A small network was trained on invented records. Each row is its activation on one of them, seen along a few directions.
Here are examples, each followed by its value of one field, VOT.
The word missing means that the record has no VOT.
The largest differences between rows may come from other fields.
(in the rows, 128 means zero)
[105  92  99 156  69 112 171 189 160 103 154 160 134 154 139 212 111  70
 126 151 140 168 114 131 174  94] | veli
[ 66 160 151 109  92 151 168 168  64 126 101 162 149  53  93 168 100 183
 217 133  80 129 117 146  97 148] | numu
[157 104 118  58 137 189 105  92 141  64 140  57 204 196 127  75 114  43
  67 150 160 136 106  84 108  68] | bagul
[ 68 100  96 125 117 171 158 177 116 106 130 138 135 119 109 186 167 135
 158 142 118 124  88 176  74 134] | dozir
[131 129 162  68  40  98 151 133  85  37  52 137 145  20 150 108 155 174
 171 114  79 114 121 137 182 176] | rabu
[ 89 148 118  97 134 179 112 128 141 195  97  81 160 177 144 109 146 118
  77 124 160 149 131  79 167 174] | pomu
[144 148 124 197  75 110 179 143  25 129  31 179  60  15 163  68 119 140
 150 134  46 151 114 149  90 175] | sile
[150  99 133 134 103  95 146 123 166  58 133 154 146 157 121 118 143 149
 111 105 171 141 119 126  98 164] | missing
[130 167 110  88  57  64 179 139 103 161  59 125 150  83  79 158 119 157
 219 179  86 111  92 206 145 114] | numu
[ 99 128 132 155 137 171 152  93 122 161 160 104 156 115  56 159 108 111
  88 153 122  95  73  81 146 103] | vik
[102 150  92 101 170 186 156 156 196 108 141  68 138 181 134  87 141 104
 153 129 135 197  67 137  95 122] | vuri
[120  85 146 141 102 158 118 130 136 155 160  97  99 238 139 130 198 148
 106 162  78 177 197 155 136  86] | kog
[ 91 104 126 128 143 207 123 111 164  97 159 119  82 113 113 129 120 113
  95 179 194 136 118 177 175 184] | kibon
[ 81  99 113  82 101  94 138 198 144 130  82  67 130 113  69 147  92 139
 170 141  95 157 131 147 136 121] | numu
[150  38 107  89 126 173 125 149 126 176 167  95 166 150 115 149 136 115
 142 139 194 190  84 208 124  98] | dozir
[174 151 173 156 100  94 189  95  49 108  66 125 105  40 135  90 159 167
 141 135  82 131 137 121 100 202] | sile
[154 135 130  96 150 145 150 136 196 144 128 102 115 132 166 109 137  68
  46 152  82 119 101  99 200 171] | fos
[151  74  67 103 133 200 136 127 123 100 123  58  93 106 158 170 152  78
 112 160 194 132 194 114 112 162] | gafab
[104 100 108 133 152 112  97 184 139 134 120  94  85 183 116 134 148 117
 111  97 157  84 117 115 121  84] | missing
[118 177 155  65  38 124 149 156 100 102  92 122 164  23 130 120 155 143
 182 118  97 142 132 125 131 121] | napev
[121 118 152  55  47 140 115 119  47  79 116  99 162  84 186  99 170  78
 149  80 119 101 132 133 163 109] | rarov
[162 115 170 151  84 134 181 130  13 120 127 127 155 186 112 118 160 136
 196  98 112 106 171 130 133 151] | dif
[131 171 155 104 108 162 105 105 145 180  78  94 149 147 148 129 158 147
 102 102 137 177 120  99 160 203] | pomu
[142 106 130 191 134 174 127 152 135  90  86 145  96 101 184 126 104 121
 141 174 168 188  80 169 128 151] | kibon
[104  89 142 120 135 167 155  93 136 153 171 131 145 224  93  95 222  42
 145 163 136 186 150 106 131 115] | kog
[157 132 161 160 124  89 157  99 130  97 144  71 162 111  85 145  84 106
  98 143 119 154  79 107 102 110] | zop
[171 114 156 189  22 123 154 135  42 110  94 208 130 138 116 109 130 134
 178 117  78 198 146 130 116 151] | dif
[154 113 144 131 150 171 143 124  88 113 147  56 162 167 124 143  60  88
 103 121 139  72  87 103 128  74] | vamak
[149 148 177 109 104 110 177 155  70 169 104 117 129 130 161 164  79  93
 138 112 131 116 149 153  98 156] | tusud
[ 65 157 127 140 175 169 155 104  94 139 133 107 140 123 135 133 147 172
 167 131  63 159  70 208 128 113] | vuri
[153 180 202 159 115 108 172 102  81  56  33 138 131  36 117  89 158 184
 134 114 132 159  97 155 140 190] | liluz
[160 111 127 151 130 133 203 120 114  77  89 118  78  59 134 144 154 146
 157 157 166 148 128  94 102 166] | bol
[105 131 152 150  67 174 197 102  89  92 134 210 117 188 117 143 221 163
 123 131  97 140 173 178 117 111] | kog
[153 156 193 175 126 101 170  88  62 107 116 166  93  95  70 111 178 154
 151 146  58 149 103 116 135 169] | nikal
[158 152 172 164 126 102 196 107  45 125 117 158  92  69  81  86 150 111
 153 168  28 127 147 150 103 168] | nikal
[119  88 102 112 118 124 175 173 195 145 178  88 157 151 120 204 121  52
 103 146 119 147 141 119 180 132] | veli
[147 138 157 201 114 149 128 125  29  95  19 164 139  58 159 106 126 195
 172 124  95 155  65 136 167 176] | liluz
[124 153 143  64  28 148 106 124  84  50 134 121 186  90 125 109 158 138
 121 109 139 123 126 111 164 137] | rarov
[124 187 201 124  83  52 213 125  72 117 107 191 128  46 179 182 133 171
 118 116  97 168 129 149 141 134] | tusud
[ 73 177 163 100 102 143 129 111 108 219  92 103  81 128 161 104 148  66
 112 113 119 111 126 155 137 149] | pomu
[155 177 181 101  91  76 198 110  78 137 107 169 124  50 204 201 136 161
 145 115  60 174 137 129 133 142] | tusud
[175 159 173 176 115 127 217 142  31  96 109 146  63 121 119  90 121 184
 189 105  69  96 122 113 127 167] | nikal
[160  84  91  81 111 178 120 147 158 137 224  97 141 145  85 108  73  78
  36 160 161 120  74 128 213  40] | vamak
[103 133 180 154 157 136 147 102 134 100 115 128 103  66 119 127 164 110
 118 191 179 148  91 189 128 162] | kibon
[119 109 116 118 151 152 124 113  86 107 148  67 119 135 115 151  64 155
  77 156 103 126 110  95 130  35] | vamak
[115 136 132 128 105 177 132 137  90 106 135 135 128  78 111 198 148 167
 207 116 101 171  87 183  89 179] | dozir
[150 145 186 164  82 125 177 119 133 132 172 104 118  66 130 153 108 100
  93  92 114 101  69 114 176  93] | vik
[115 100  99  71 140 202  53 139 116  86 169  37 159 201  98  76  95  81
  47 160 142 121 120  80 134  64] | bagul
[160  99 125 150 139 121 140 131 112  95 101  73  49  55 121 158 151 128
 134 166 143 163 142 113 114 156] | bol
[102 144 156 123 163 163 138 119 154 164 106 142 114 159 138 123 165  98
  42 178 104  95  84 102 131 145] | fos
[120 142 126 127  17 162  77 124  47  80  48 159 162 101 144 121 125 136
 117  93 136 163  94 113 116 108] | rarov
[125 129  73 186 105 153 107 110  39 116  90 102 103  91 177 211 161 102
 148 206 164  97 155 143 133 135] | gafab
[122  63  78 127 151 181  87 156  87 109 137  39  81 111 135 188 156 112
  92 180 199 121 184  98 125 137] | gafab
[172  40 102 202 111 117 157 137  96 100  41 131 107  70 139 158 110 105
 144 157 116 144  97 159 155 168] | bol
[ 86 167 142  92  55 152 160 162  69 125  63 124 177  67  94 105 115 195
 169 115 129 116 142 111 111 132] | napev
[110  87 102  74 123 179  70 156 144  71 144  53 155 210 102  84 127  78
  24 165 135 102 110  95 111  48] | bagul
[100 185 119 138 144 174 164 126 147 111 121  95 116 138 145 128 136 191
 137  92  96 200  74 191 115 112] | vuri
[139  94 145 142 114 114  82 111 145 118 178  35 108 139  89 157  69 122
 103 155  91 173 102  82 133 105] | zop
[107 152 196 102  32 110 133 169 104 123  81 128 191  38 154 139 176 173
 159 139  67 103 136 145 134 129] | napev
[165 138 199 157  64  93 198 120  38  93 112 145 140 163 102 103 167 110
 171  91 132 134 163 161 113 140] | dif
[127 167 217 155 109 123 149  66  69  85  57 169 113  32 101 105 169 203
 169 128  94 143  69 146 167 208] | liluz
[153 104 153 142 113  96 108 117 123 117 174  48 104 117  91 155  72 126
 113 164  86 159  97  67  98  91] | zop
[177 189 220 153 140 150 146 124  94 139 103 118 101 132 180 122 110 118
  75 115 131 108  98 140 113 152] | fos
[130 112 110 155 125 159 179 133 172 129 129  79 179 157  75 160 118 111
  44 143 151  85  86  84 125  89] | vik
[138 143 159 170 104  74 233  94  24  92  17 161  95  33 161 117 188 239
 134 123  52 100 122 163 107 164] | sile
[ 93 108 115 140 121 131 182 199 172 143 179 114 169 158 137 214 161  80
  87 155 140 127 135 104 144 106] | veli
[138 144 188 160 138 143 104  88 131 142 112 152 148  77 100 144 146 156
 182 131 103 130 137 121 139 151] | missing

Which value of VOT does each new row have?
[151 184  67 114 101 102 125 106  91 125 160 150 114 144 148 117 114 165
 158 184 145  86 107 136 118 129] | missing
[145  54 112 132 125 166  64 158 131 108 126  37  73 123 162 209 175 118
  81 197 160 114 189 126 104 137] | gafab
[117 142  93 133 115 108 170 137 149 149 150  97 123  99 130  77 101 113
 118 139 132 123 159 127  70 148] | missing
[150  90 137 122  96 115 152  86 133  95 140 112 104  85  81 173  71 123
 147 148  28 116  68 113 117 144] | zop
[165  79 107 112 106 217 168 148 105 207 184 150 128 215  95  79 177 129
 126 141 144 164 148 137 142 107] | kog
[ 88 131 151  80  67 158  96  87  19 100  91 131 192  84 105 123 161 133
 135 129 116  98 126 121 119 135] | rarov
[112 153 147 113 140 190 148 129 153 131 109 170  85 142 150 130 142 123
  54 165  95  93  90  97 115 157] | fos
[160 102 188  71  38 140 128 147  81 181  55 145 186  66 125 125 142 209
 157 144 109 105 106 192 109  99] | napev
[121 221 119 196  79 120 146 109 115  45  76 150  69  79 179 146 128 137
 165 216 174 139 101 194 129 147] | kibon
[145 155 159 126 172 189 139 128 117 166 119  87 111 186 176 112 103 102
  75 123 147  91  98 101 159 149] | fos
[102 162 168 134 148 140 171  81 112 151  79 167  94 124 170 145 161 160
  56 164  71  99  94 135 133 118] | fos
[158  93 117 119 123 157 160 189 147 122 143 141  94  78 167 127 190 171
 122 200 166 104  70 190 174 115] | kibon
[132 134 172  81  71 105 179 134  96 126  90 162  70 125 142 188  79 134
 179 108  85  93 112 153 130 181] | tusud
[ 72 181 215 109  41 105 140 113  44 132  53 131 136  56 102 136 151 165
 197  89 133  97  95 166 128 107] | napev
[148 117 146 137 128 152 182  96 146 127 136  68 136 155 115 147  97  81
 109 108 177 104  63  79 131  68] | vik
[146 149 164 150  93 158 171 153 122 143 146 109 105 158 137 223  91 141
 168  89 149 149 126 129 117 145] | veli
[ 87 106 112 133 108 178 163 164 171 158 190  79 108 225 104 187  63  66
  84 104 217 139 151 131 169 113] | veli
[166  93 122 142 118 160 161  74  73  90 101  94 116  76 169 208 151 157
 102 142 183 131 176 164 128 144] | gafab
[132 172 152 154 160 161 139 162 132 105 136  73 179 137 123 115 137 130
 135 124 114 181  83 203  83 145] | vuri
[ 68 126 114  62 133 146  83 132 183 177 104  69  88 188 144  92 164  93
  79 144 178 196 115  45 153 125] | pomu
[ 63 157 151 111 101  85 143 197 120 118  96  94 132  90  70 132 107 142
 151 138 144 185 125 149 102  98] | numu
[155 156 147  66  85 192 127  38  75  52 120 142 120  89 157 123 102 121
 103 124  48 132 113 149  83  71] | bagul
[ 91 170 113 136  81 139 119 155 120 210  95 142 118  91 207 102 149  59
  88 131  87 167 120 130 172 140] | pomu
[142 149 148 125 149 112 115  96 113 147 114 117  97 118 131 147 146  80
 170  88 118 110 115 139 112 119] | missing
[ 86 110 104 107 166 158 134 131 184 134 129  72 143 158  93 112 144  82
 148 143  69 155  59 203 141 152] | vuri
[118  97 109 110 150 151 165 140 178 141 161  74 175 204 119 195 114  59
 114 158 200 183 142  81 116 103] | veli
[186 188 223 185  87 106 197 112  13  61 112 221  69  30  93 112 147 198
 178 142  18 136 124 148  73 190] | nikal
[131 162 188 160  84  86 189  49  68  73 129 165  85  28 113 179  80 187
 140 129  42 148  71 148  85  93] | zop
[133 114 141 166 113 151 189 134 140 131 121  81 144 160 104 165 109 111
  76 108 153  52  68 109 128  76] | vik
[143  88 148 139 115 154 120  85  80 114 119 110  95  41 133 202 174  92
 112 168 163 124 160 158 110 173] | gafab
[107 155 181 132 150 150 152 123 127 158  97 131  78 169 166 129 153 101
  74 146 114  60  75 127 138 130] | fos
[120 154 144  95 109 127 156 183  98 136 160 143 150 122 147 176 118 150
 140 144 118 136 129  81 163 170] | tusud
[135 118 130 109 158 159 152 146 173  70 159  95 105  93 175 125 176 114
 149 190 183 155  96 125 163 147] | kibon
[120 114 104 140 120 208 165 152 130 153 176 107 148 239  94  90 175 101
 122 137 139 165 188  98 139 142] | kog
[ 72 106 153  72  42  85 136 166 113  88  47 112 143  83  66 101 138 155
 133 127 148 138 132 134 126 100] | napev
[139  91 101 175 118 161 141 110 149 137 113 114 165 152 118 143  81  63
  91 145 158 164  39  65 133  54] | vik
[ 68 125  79 117 192 190  92 191 164 133 169  26 130 199 105  98 128 121
 127 147 131 179  81 144 134 115] | vuri
[121 166 171 118 104  93 196 134  49 145 123 172 144  71 189 196 127 196
 142 123  77 141 137 119 160 146] | tusud
[104 142 156 163 123 157 166  98  97 154 151  88 120 128  87 164  95 114
 122 123 134  59  66 106 153  87] | vik
[ 88 122 102 146 113 180  83 142 114 205  68 128 154 177 175 113 121  99
  89 126 145 176  89  87 173 147] | pomu
[112 102 104 116 140 150 131 120 185 126 161  50 112 161  72 135 105  88
  70 158 176 152  80  35 134  55] | vik
[156 100 161 149 155 172 114 138 177 112 113  66 139 137 172 152 156 144
 111 201 152 123 127 176 128 176] | kibon
[159 141 134 205  82  90 197 180  58  69 104 203  91 101 141 110 169 163
 168 160  23 118  96 123 156 131] | nikal
[161 124 140  84  92 205  82 128 157  79 140  73 171 190 141  97 108 103
  52 156  89 101 126 115  93  95] | bagul
[105 145 156 147 101 155 146 157  63  94 139 153 129  54 111 188 143 154
 181 130 107 161  99 201  51 152] | dozir
[116  93  99 109 141 156 183 109 139 148 152  83 160 179 145 212  92 102
 121 139 158 180 172 140 142  95] | veli
